These are the activations of a small neural network, seen along a few directions. Each row is one input.
Each table varies a few parts of the input and shows all the possible inputs, shuffled.
Descriptions start from the smaller parts, as in this example, which fits no table here: one of 6 places along a line, together with either a single point or one of 9 places around a ring or (one of 2 separate values, together with one of 5 places around a ring).
Shared parts are said once, and a part with two or three values counts as separate values.

Other details of the inputs vary at random and push rows far along two fixed directions, the same in every table; ignore that.

Table:
r1: [25 49 9 15 -45 7 -9 1 1 -20 21 8 -25 -2 43 16]
r2: [-5 -50 -2 -33 31 -9 0 11 11 -23 -45 -27 102 24 -48 -13]
r3: [22 45 10 20 -42 -7 -12 14 2 -10 11 17 -23 -19 46 30]
r4: [-27 -39 -2 3 36 -12 1 -29 -8 36 12 18 -42 -11 -22 -19]
r5: [29 42 9 22 -38 3 -8 16 6 -14 19 1 -26 -17 43 28]
r6: [-30 -36 -6 2 33 2 3 -34 -4 34 17 6 -44 3 -24 -13]
r7: [27 54 -1 22 -46 -4 -6 12 -9 -17 18 3 -25 -23 34 9]
r8: [31 51 6 23 -45 -7 -7 13 -3 -11 18 8 -23 -21 35 13]
r9: [13 60 12 28 -25 34 29 26 2 -7 -1 29 -24 8 56 24]
r10: [-39 -34 -8 -4 33 -13 -1 -32 -9 38 12 11 -44 0 -19 -13]
r11: [27 51 2 11 -47 -8 -8 17 -4 -13 22 8 -26 -10 38 15]
r12: [-29 -42 -8 1 40 1 3 -27 -9 31 9 11 -45 -10 -19 -10]
r13: [-22 -34 2 -26 46 22 36 20 6 -13 -65 1 101 46 -35 -16]
r14: [36 43 17 20 -43 19 -4 0 12 -18 25 8 -24 1 36 20]
r15: [-28 -37 -4 -1 35 -7 4 -28 1 39 20 -1 -44 3 -23 -12]
r16: [-27 -38 2 -8 33 -6 2 -34 -3 38 17 15 -47 3 -16 -16]
r17: [31 48 9 12 -47 -11 -8 18 1 -8 21 12 -24 -9 38 19]
r18: [-21 -36 -3 -13 35 -2 2 -22 -3 39 19 0 -47 -1 -22 -19]
r19: [-28 -32 -6 -8 32 -13 -1 -18 -3 44 15 -1 -43 -3 -24 -12]
r20: [-25 -35 -14 -3 37 -5 1 -17 -14 32 16 -2 -44 -17 -29 -26]
r21: [34 49 8 23 -41 2 -10 19 1 -12 22 0 -26 -20 33 14]
r22: [10 21 9 -12 -3 38 32 31 12 -42 -55 -4 99 42 6 2]
r23: [-20 -41 -1 -7 37 4 6 -31 2 33 24 -1 -46 6 -22 -18]
r24: [-24 -39 -17 -38 23 -20 -2 6 -3 -16 -57 -31 107 15 -50 -17]
r25: [-42 -17 1 6 45 24 40 -16 -3 46 1 27 -44 25 -7 -14]
r26: [15 18 -9 -19 -26 -13 -9 36 -2 -48 -53 -24 103 -4 1 12]
r27: [-32 -30 -7 -7 27 -20 1 -24 -8 46 12 7 -42 -5 -20 -13]
r28: [-21 -43 -3 -3 38 2 3 -28 -6 29 19 13 -44 4 -25 -16]
r29: [29 44 15 17 -44 -6 -10 13 6 -12 20 19 -23 -4 41 23]
r30: [-29 -32 -11 -14 31 -7 5 -30 -13 35 16 2 -46 -3 -21 -24]
r31: [-34 -31 -13 -9 33 -9 -1 -20 -9 41 17 -5 -45 -5 -26 -17]
r32: [34 46 7 32 -41 16 -6 3 1 -25 21 7 -25 -14 32 14]
r33: [-24 -33 -3 -19 48 26 38 16 2 -16 -69 -2 104 36 -39 -24]
r34: [-23 -42 -7 -6 39 -4 4 -24 -5 31 25 2 -49 3 -24 -19]
r35: [32 47 6 16 -42 18 -4 4 7 -24 31 -7 -28 -1 38 15]
r36: [-26 -34 -10 -14 35 2 2 -23 -8 34 21 -4 -49 -3 -24 -23]
r37: [-10 -49 -14 -25 34 -1 1 6 2 -32 -50 -36 107 12 -54 -24]
r38: [24 50 3 22 -44 7 -7 7 6 -17 27 -8 -26 -3 37 21]
r39: [25 9 4 -13 -21 17 -5 14 12 -56 -37 -24 97 21 -7 6]
r40: [23 49 -1 14 -40 1 -12 24 -4 -13 17 -2 -29 -25 41 23]
r41: [36 45 10 29 -39 8 -5 10 6 -19 25 0 -25 -14 34 15]
r42: [-20 -38 -2 -11 36 -13 -1 -12 -4 41 19 7 -46 -3 -23 -16]
r43: [29 46 14 26 -45 9 -7 4 11 -11 22 8 -23 -2 35 27]
r44: [23 14 2 -23 -27 -5 -6 25 9 -44 -42 -24 102 14 -4 5]
r45: [-19 -44 0 8 39 3 5 -31 -4 32 15 13 -41 -7 -29 -19]
r46: [-37 -38 -10 -5 38 -14 -2 -25 -14 35 5 16 -45 -13 -14 -10]
r47: [20 18 -1 -17 -28 -16 -11 39 4 -44 -53 -20 107 -3 3 17]
r48: [31 49 4 11 -42 1 -11 23 0 -14 26 0 -29 -10 35 16]
r49: [-18 -46 -11 -25 31 -12 -3 1 -4 -25 -55 -18 101 9 -49 -22]
r50: [-17 -48 -7 -35 30 -15 -5 5 0 -21 -51 -13 98 21 -44 -16]
r51: [25 44 2 21 -39 6 -8 15 1 -20 20 -3 -28 -17 43 24]
r52: [32 7 11 -10 -23 4 -7 28 16 -51 -39 -14 104 19 -7 14]
r53: [-25 -44 -1 1 38 -2 3 -25 -4 36 9 14 -41 -10 -19 -6]
r54: [23 13 0 -18 -21 -8 -14 45 9 -47 -52 -29 109 -1 -1 18]
r55: [20 50 12 21 -47 -6 -11 7 7 -7 17 12 -22 -5 41 26]
Each input here is: one of 5 separate values, together with either a single point or (one of 2 separate values, together with one of 5 places around a ring).
Changing only the choice among 5 separate values turns r54 into r18. The same change can be made to r46. Which row results? -> r1
Changing only the choice among 5 separate values turns r33 into r9. The same change can be made to r4. Which row results? -> r3
Change only the choice among 5 separate values in r24. List by row number the other rows that result. -> r7, r11, r26, r30
List by row number the other rows that have the choice among 5 separate values in common with r28. -> r2, r11, r13, r17, r29, r34, r42, r48, r50, r52
Change only the choice among 2 separate values in r1. List by row number the other rows that result. -> r16

Table:
r56: [13 11 0 2 -14 2 -6 7 3 -15 1 -11 13 -1 3 4]
r57: [11 12 -1 2 -16 0 -7 3 2 -15 0 -8 13 0 4 5]
r58: [7 14 3 3 -11 5 5 6 3 -8 -6 2 14 6 8 5]
r59: [8 35 3 26 -22 -4 -4 -5 -7 25 50 18 -97 -23 36 10]
r60: [13 10 3 8 -10 5 -2 9 2 -16 -7 0 16 -4 7 7]
r61: [9 13 3 2 -9 6 6 10 4 -9 -6 0 15 5 7 5]
r62: [-14 -16 -2 -5 20 5 8 -4 -1 10 -2 1 -6 6 -8 -5]
r63: [6 14 -2 1 -16 -8 -7 9 -1 -11 -5 -4 15 -5 7 6]
r64: [-9 -20 -2 -8 15 -9 -4 -5 -1 13 0 0 -6 -3 -13 -3]
r65: [7 13 3 1 -10 5 3 6 1 -11 -6 4 13 7 7 2]
r66: [-10 -16 -1 -5 19 4 8 -5 -2 10 -1 6 -5 6 -11 -11]
r67: [9 10 2 -2 -16 -7 -8 7 2 -10 -5 -1 15 -2 7 10]
r68: [-16 -15 -3 -4 18 3 7 -8 -2 11 -3 3 -5 7 -8 -5]
r69: [-12 -15 0 -4 19 6 8 -4 0 13 -2 2 -5 5 -11 -7]
r70: [-9 -20 0 -6 12 -8 -4 -13 1 10 4 -1 -4 2 -13 -7]
r71: [6 15 4 3 -10 7 3 6 4 -8 -7 0 14 6 9 5]
r72: [-11 -19 -2 2 17 -1 2 -11 -3 7 -4 6 -4 -3 -12 -6]
r73: [-6 -21 0 -6 14 -6 -3 -9 2 10 4 -3 -5 1 -14 -7]
r74: [9 14 -2 -1 -16 -2 -5 6 -1 -14 -5 -7 15 -5 7 3]
r75: [-9 -17 -6 -8 15 -4 0 -6 -5 9 1 -6 -6 -6 -13 -10]
What do these inputs look like to the network? -> one of 2 separate values, together with either a single point or one of 4 places along a line or one of 5 places around a ring
Changing only the choice among 2 separate values turns r61 into r58. The same change can be made to r73. Which row results? -> r70

Table:
r76: [-27 -32 -1 -3 41 10 19 -14 -2 32 4 13 -32 9 -13 -11]
r77: [17 24 2 6 -26 -1 -8 2 2 -12 15 -5 -11 -5 17 8]
r78: [16 25 -1 10 -23 2 -7 8 -1 -11 11 -5 -12 -13 16 8]
r79: [14 25 0 11 -23 -7 -9 10 -2 -8 9 -1 -10 -15 18 10]
r80: [18 10 -3 -21 -22 -12 -12 35 6 -51 -50 -29 115 8 -9 7]
r81: [19 22 2 12 -24 2 -8 2 2 -13 14 -5 -11 -9 16 8]
r82: [15 24 3 5 -27 -10 -10 6 0 -6 9 4 -10 -9 20 13]
r83: [-15 -57 -6 -33 34 -13 -8 2 6 -19 -52 -26 104 15 -55 -14]
r84: [-22 -30 -11 -11 28 -7 -1 -15 -8 25 9 -4 -26 -5 -22 -16]
r85: [17 29 10 12 -16 18 11 11 4 -8 7 11 -10 8 21 5]
r86: [-21 -37 -3 -10 27 -12 -6 -23 -2 28 11 3 -27 -1 -22 -11]
r87: [7 32 6 13 -16 17 11 8 1 -7 0 12 -9 4 27 9]
r88: [-20 -35 -5 -5 27 -14 -3 -19 -7 27 5 6 -24 -9 -21 -11]
r89: [10 32 8 14 -19 15 11 8 6 -3 5 8 -9 10 22 11]
r90: [-28 -30 -1 1 38 12 19 -21 -5 26 3 19 -28 13 -16 -15]
What do these inputs look like to the network? -> either one of 5 separate values or (one of 2 separate values, together with one of 5 places around a ring)
Change only the choice among 2 separate values in r86. List by row number the other rows that result. -> r83
